Small tables with named rows and columns. After each table, cells are looked up by row and column.

zikap
           gif    ruf
sigete   -5010   4232
volu         9  -7143
bedevip   8982  -4633
fogal    -4223  -6405
foze     -2109   4086
kot      -3449   4525
tatisef   6772  -4647

bedevip, ruf => -4633
kot, gif => -3449
tatisef, gif => 6772
fogal, ruf => -6405
volu, ruf => -7143
bedevip, gif => 8982

Table vatobom
           dom    pag
fep      -7.51  -2.48
tuvidut  -6.77  -1.11
fazon    -8.61  -1.61
rodano    9.39   3.02

fazon, pag -> -1.61
rodano, pag -> 3.02
fep, dom -> -7.51
rodano, dom -> 9.39
tuvidut, dom -> -6.77
tuvidut, pag -> -1.11
fep, pag -> -2.48
fazon, dom -> -8.61
Which row has the largest pag? rodano

rumo =
|  | sabebob | rotegun | rap | dif | zapin |
|---|---|---|---|---|---|
| faza | 64777 | 46510 | 46246 | 46099 | 52910 |
| kom | 80232 | 23726 | 47093 | 60640 | 88287 |
| zupamu | 85260 | 51566 | 42727 | 58849 | 56517 |
| gekilor | 47013 | 62855 | 45841 | 36152 | 50879 |
| vuv | 45772 | 53618 | 75865 | 73184 | 10010 |
| tigukag | 64172 | 47905 | 45820 | 46045 | 50755 |
| gonezo | 53952 | 63571 | 45177 | 36858 | 25148 |

tigukag, dif -> 46045
zupamu, dif -> 58849
gekilor, zapin -> 50879
tigukag, zapin -> 50755
faza, zapin -> 52910
faza, rap -> 46246
kom, rap -> 47093
gonezo, rotegun -> 63571
gekilor, dif -> 36152
gonezo, sabebob -> 53952

bugilek =
	kud	tar	vif	volef	siladu	fep	bopud	riro	bemusu	nin
gek	20109	41039	30359	63934	79222	64851	29167	19102	47086	47790
fik	48065	50301	61160	51614	46244	80740	75214	80860	47477	50037
daz	29048	84587	68306	53895	67078	63097	56730	23026	38711	53101
femivu	77531	15500	25732	46752	73931	20033	42492	49782	62563	36180
vazug	29570	24402	57342	53271	25834	32886	46801	71252	51588	43439
sab	65941	38334	79871	60461	91616	28676	72886	60252	53568	31421
fovisab	81483	68764	15249	25887	55693	49438	48112	28811	54051	54814
lezafu	12326	36871	52803	56595	63111	5918	65476	47892	58063	40105

femivu, siladu -> 73931
fik, vif -> 61160
femivu, vif -> 25732
vazug, nin -> 43439
femivu, bemusu -> 62563
gek, bemusu -> 47086
vazug, tar -> 24402
vazug, siladu -> 25834
gek, riro -> 19102
sab, siladu -> 91616
fovisab, volef -> 25887
daz, siladu -> 67078
lezafu, fep -> 5918
daz, nin -> 53101
lezafu, volef -> 56595
femivu, fep -> 20033
lezafu, nin -> 40105
vazug, bopud -> 46801
fovisab, vif -> 15249
Row with the largest riro: fik

Table lepamep
columns: keb, kupaz, vab, gebub, mupopak
rap: [1.22, -0.83, 5.42, 2.21, 6.51]
suf: [8.06, 3.67, -4.23, 4.19, -0.61]
biv: [2.80, 0.16, 0.38, 0.96, 1.68]
kab: [0.62, 6.11, -1.44, -0.30, -5.09]
fot: [0.04, -4.84, 7.24, 2.69, 6.52]

What is the keb of rap in lepamep?
1.22
What is the gebub of suf in lepamep?
4.19
What is the gebub of fot in lepamep?
2.69
What is the kupaz of biv in lepamep?
0.16
What is the kupaz of fot in lepamep?
-4.84
What is the mupopak of rap in lepamep?
6.51
What is the keb of biv in lepamep?
2.80
What is the gebub of kab in lepamep?
-0.30
What is the kupaz of rap in lepamep?
-0.83
What is the mupopak of kab in lepamep?
-5.09
What is the keb of suf in lepamep?
8.06
What is the kupaz of suf in lepamep?
3.67
What is the gebub of rap in lepamep?
2.21
What is the vab of fot in lepamep?
7.24
What is the gebub of biv in lepamep?
0.96
Row with the largest kupaz: kab

tamu
cols = gal, beko, ritarut, lis, vasol, balolu, fanolan, vagekup, kudo
vugur: [57, 55, 30, 42, 38, 16, 58, 62, 76]
nem: [52, 74, 54, 60, 57, 51, 50, 36, 51]
kuz: [62, 49, 54, 60, 69, 57, 52, 38, 56]
sosupu: [67, 43, 62, 51, 70, 61, 56, 48, 50]
tev: [72, 43, 33, 46, 47, 30, 70, 45, 68]
zimam: [41, 69, 44, 37, 32, 45, 43, 55, 49]

lis of tev: 46
fanolan of tev: 70
ritarut of sosupu: 62
vasol of vugur: 38
kudo of nem: 51
vagekup of tev: 45
vagekup of nem: 36
balolu of zimam: 45
beko of nem: 74
vasol of tev: 47
ritarut of zimam: 44
lis of kuz: 60
gal of tev: 72
ritarut of vugur: 30
vagekup of vugur: 62

Table rif
fields: robuk, levo, zeg, bam, lov, kap, zeve, lotikaz, gav, bil
dudomu: [119, 73, 147, 75, 198, 179, 41, 99, 3, 71]
girofi: [73, 110, 53, 166, 56, 52, 119, 116, 186, 102]
pov: [111, 15, 7, 128, 104, 93, 147, 108, 137, 116]
gole: [73, 88, 80, 148, 49, 101, 129, 76, 152, 72]
ludiruk: [144, 148, 124, 112, 187, 138, 68, 140, 153, 114]
fef: [172, 101, 52, 78, 180, 83, 133, 63, 65, 165]
piguze: [77, 135, 154, 83, 93, 12, 126, 130, 72, 41]
simos: [131, 177, 107, 147, 215, 149, 72, 7, 48, 116]
vikilo: [160, 19, 5, 49, 98, 15, 129, 140, 64, 195]
dabelab: [188, 62, 102, 67, 174, 166, 89, 65, 70, 152]
turaz: [136, 65, 84, 98, 93, 92, 52, 158, 128, 155]
peb: [144, 77, 67, 102, 155, 57, 94, 163, 140, 141]
merog: [71, 47, 62, 172, 13, 83, 94, 65, 125, 124]

dudomu, zeve -> 41
peb, bam -> 102
merog, lotikaz -> 65
piguze, robuk -> 77
dudomu, zeg -> 147
girofi, gav -> 186
simos, zeg -> 107
vikilo, robuk -> 160
pov, bam -> 128
fef, gav -> 65
fef, robuk -> 172
ludiruk, lov -> 187
dudomu, levo -> 73
merog, bam -> 172
piguze, levo -> 135
vikilo, kap -> 15

Table rogu
          bana    zek  forubil    fif  laribo    sov    nad    far  zonesur  vugeko
sodir    38053  29120    30650  54192   18517  74041  12590  17337     6795   49229
fudig    32017  58677    39397  85937   71573  29151  87173  23174    74307   54498
nomu     54141  46730    55350  44379   46415  35792  43678  41427    44582   49424
kibobu   43439  43055    40197  41556   50259  40511  43194  55586    50421   40347
gomerod  37200  29247    20132  43628   55522  50620  34722  20167    25417   25801
feke     17766  25281    51119  26837   66683  37900  26012  87373    29811   32731
dute     52827  60986    54641  38739   44084  26854  37509  80808    34475   47238
fik      33132  27749    42547  32034   47744  51366  35789  66493    36652   37613
savo     53548  47938    59991  40305   46690  38000  45578  45720    52415   40372
goliteg  36854  69267    60280  62128   32953  30032  45837  41280    35601   43642

laribo of nomu: 46415
bana of goliteg: 36854
laribo of kibobu: 50259
zonesur of dute: 34475
laribo of savo: 46690
zek of sodir: 29120
zek of goliteg: 69267
zek of feke: 25281
bana of savo: 53548
nad of dute: 37509
fif of feke: 26837
zek of kibobu: 43055
vugeko of dute: 47238
sov of gomerod: 50620
zek of fudig: 58677

Table verov
|  | zagi | rasu | taludal | tiro | pef | dar | falon | gafi |
|---|---|---|---|---|---|---|---|---|
| fozukol | 55.262 | -38.073 | -20.111 | 20.039 | -30.960 | -55.221 | -20.818 | -45.009 |
| solok | -33.526 | -65.982 | 29.229 | -2.592 | -43.598 | 46.767 | -72.422 | 25.460 |
| fesup | -55.429 | -36.394 | -47.425 | 15.723 | -64.219 | -43.537 | 10.311 | -31.685 |

What is the taludal of fesup in verov? -47.425
What is the tiro of solok in verov? -2.592
What is the rasu of solok in verov? -65.982
What is the pef of fozukol in verov? -30.960
What is the gafi of fesup in verov? -31.685
What is the falon of fesup in verov? 10.311
What is the rasu of fozukol in verov? -38.073
What is the tiro of fozukol in verov? 20.039
Which row has the largest rasu? fesup

Table sebikaz
	pim	sebula	rede	nosule	tiro	mamote
vep	70	54	44	80	44	69
saluta	59	54	45	50	57	54
sir	40	59	79	64	58	46
datek	53	52	32	0	70	43
migeras	74	53	37	76	44	69
gat	60	54	47	53	55	55
rigum	36	60	93	86	52	48
kuvezig	72	53	41	75	46	67
limufoz	71	54	44	82	43	68
vok	61	56	56	87	45	64
mam	57	54	47	45	59	50
bip	59	54	40	36	61	53
zod	70	55	50	89	43	70

What is the sebula of gat in sebikaz?
54
What is the tiro of datek in sebikaz?
70
What is the rede of rigum in sebikaz?
93
What is the nosule of rigum in sebikaz?
86
What is the nosule of limufoz in sebikaz?
82
What is the rede of migeras in sebikaz?
37
What is the sebula of zod in sebikaz?
55
What is the pim of migeras in sebikaz?
74
What is the rede of mam in sebikaz?
47
What is the mamote of bip in sebikaz?
53
What is the rede of zod in sebikaz?
50

Table zito
        nevu  rakiti
fam       20      59
lisebi    53      24
kege      58      76
famabe    27      82

What is the nevu of famabe in zito? 27
What is the rakiti of kege in zito? 76
What is the nevu of fam in zito? 20
What is the nevu of lisebi in zito? 53
What is the nevu of kege in zito? 58
What is the rakiti of lisebi in zito? 24
What is the rakiti of famabe in zito? 82
What is the rakiti of fam in zito? 59
Which row has the largest nevu? kege

dad:
          gir     tav  riretum   guli     fep  moleke  ratoda
rek    -40.38   42.60    42.37  20.99   18.63  -13.07    2.77
sop    -54.39  -37.82    24.80  -4.22  -18.30  -54.46   33.45
difeb    2.73    4.27    37.98  43.60  -32.82   87.54   -8.91
gan    -13.10  -10.14     5.02  -2.36   25.16  -11.15    9.85

difeb, fep: -32.82
difeb, moleke: 87.54
sop, ratoda: 33.45
rek, riretum: 42.37
sop, gir: -54.39
difeb, gir: 2.73
sop, riretum: 24.80
gan, riretum: 5.02
difeb, tav: 4.27
sop, moleke: -54.46
difeb, guli: 43.60
rek, gir: -40.38
difeb, ratoda: -8.91
rek, guli: 20.99
gan, fep: 25.16
difeb, riretum: 37.98
gan, moleke: -11.15
gan, ratoda: 9.85
sop, guli: -4.22
rek, tav: 42.60
Row with the largest moleke: difeb

